A small network was shown many inputs. Here are its activations along a few directions, one row for each input.
In each table, some parts of the input vary, and every possible input appears once, in random order.
Descriptions start from the smaller parts, as in this example, which fits no table here: one of 4 places along a line, together with either a single point or one of 9 places along a line or (one of 3 separate values, together with one of 5 places around a ring).
Shared parts are said once, and a part with two or three values counts as separate values.
In the rows, 128 means zero.

Rows:
R1: [124 134  79 126 176  89 151 107 148 103 116 133 122 161 138 148 106 127
 146]
R2: [129 125 172 136 153 120 112 170 114 148 127 102 159 110  83 121 155 147
 119]
R3: [152 115 116  74  28 183 140  81 115 183 138 141  78 169 248 147  50  96
 164]
R4: [119 135 148 178  89 163 101 130 142  85 150 159 134  54  83  78 199 125
  82]
R5: [120 127  67 110 166  88 158 108 140 118 111 133 118 178 151 157  91 119
 155]
R6: [151  86 165  62  88 158 164 107 100 215 100  91 120 193 224 186  26 124
 186]
R7: [133 122 194 172 155 116 117 174 135 114 140 102 175  86  47 112 206 150
  99]
R8: [133 144 122 181 185  88 159 108 178  39 132 126 151 118  70 127 181 122
  90]
R9: [137  89  90  93 116 112 193  44 163 148 104 121  91 206 232 191  39 101
 172]
R10: [129 123 161 119 146 122 112 170 104 163 121 103 152 126  98 130 133 145
 131]
R11: [128 128 187 160 153 118 119 170 124 136 134 101 167  96  61 114 181 152
 110]
R12: [122 136 136 156  91 164  97 131 135  99 147 159 125  70 101  83 183 122
  89]
R13: [119 138 118 132  85 162  90 132 109 133 145 156 105  95 137  95 137 124
 118]
R14: [125 138  99 152 182  87 155 106 161  72 126 127 136 141 103 135 143 120
 116]
R15: [125 138  87 136 180  88 150 108 155  85 123 130 125 145 124 141 121 128
 136]
R16: [122 140 102  98  74 163  95 135  93 162 135 155  95 130 170 114 106 121
 136]
R17: [130 148 114 166 187  90 154 107 173  54 130 128 139 121  91 130 159 132
 110]
R18: [126 123 152 103 138 124 116 168  93 178 114 103 144 141 116 138 108 143
 141]
R19: [123 123 143  83 127 126 119 169  84 189 109 104 136 155 135 148  84 145
 159]
R20: [120 141 111 113  82 163  93 132 102 148 139 156 100 112 154 104 122 123
 127]
R21: [120 136 124 140  88 162  94 131 121 116 146 156 114  84 120  88 158 121
 102]
Question: The inputs of R3 and R9 match in every part but one. If R12 is changed in the same way as R3 into R9, which row does it become?
Answer: R17
Question: Describe the family of inputs behind these rows.
Answer: one of 3 separate values, together with either a single point or one of 6 places along a line
Question: Which other rows does R8 become when the choice among 3 separate values takes its other values? List them by row number.
Answer: R4, R7

Rows:
R22: [137 162 104 163 234  46 172 132 169  69 148 108 151 152  74 149 170 149
 144]
R23: [113 110 157  80 117 131 102 182  94 212 106 111 141 126 136 131 109 153
 151]
R24: [101 109  77  98 177  75 167  90 151 127  93 130 111 176 149 161  90 126
 148]
R25: [129 142 187 139 171 114 105 216  91 140 121  88 188 112  48 118 185 145
  91]
R26: [155 143 165  74  80 170 111 160  75 209 133 110 116 154 189 150  68 148
 185]
R27: [145  95 225 135 107 157 129 147 116 178 124  90 160 113 117 135 142 143
 124]
R28: [145 109 126 148 155  87 190  71 192  88 118 108 137 160 146 163 110 113
 129]
R29: [133 118  70  80 128 123 182  76 130 112 107 128 101 199 188 180  42 103
 163]
R30: [ 98 131  88 133  88 144  80 122 122 134 130 172  97  92 131  81 141 114
  96]
R31: [127 142  76 131  49 173 105  89 108 140 166 172  71 125 168  96 109  98
 122]
R32: [131 115 149 162  79 171 117  92 159  85 154 154 113  68 130  94 173 115
  91]
R33: [122 160 113 194 150 146  75 160 130  44 136 163 152  60  60  79 196 129
  90]
Question: Describe the family of inputs behind these rows.
Answer: one of 3 separate values, together with one of 4 places along a line
Question: The inputs of R28 and R24 match in every part but the place on the line of 4. If R32 is changed in the same way as R28 into R24, which row does it become?
Answer: R30
Question: Which other rows does R25 become when the place on the line of 4 takes its other values? List them by row number.
Answer: R23, R26, R27

Rows:
R34: [129 153  99 132  80 154 103 125 115 127 153 158 100 115 144 101 132 115
 119]
R35: [131 150 134 128 183  90 131 157 123 124 122 106 147 142  96 139 133 146
 134]
R36: [144 118 158 159 146 126 153 116 145  97 129 109 152 128 104 139 144 123
 116]
R37: [115 126 138 103 129 128 108 170  94 171 117 118 138 129 113 124 125 139
 130]
R38: [117 135  74 150 151 116 126 110 151  68 135 158 119 116 122 114 153 112
 113]
R39: [139 118 167 119  83 159 133 136 122 145 141 119 134 113 129 126 135 131
 126]
R40: [121 128 121 146 147 116 137 109 156  85 124 137 128 113 111 124 147 128
 113]
R41: [129 128 136 150 166  97 134 133 145 121 124 115 146 128 102 131 141 138
 128]
R42: [138 102  93  82 124 127 161  81 123 163  99 122 102 202 226 179  32 107
 177]
R43: [125 134 143 122  89 157 107 125 120 137 133 143 110 105 140 111 133 131
 118]
R44: [120 116 146 119 109 137 116 146 114 170 130 125 131 117 121 119 133 138
 134]
Question: Describe the family of inputs behind these rows.
Answer: either a single point or (one of 2 separate values, together with one of 5 places along a line)
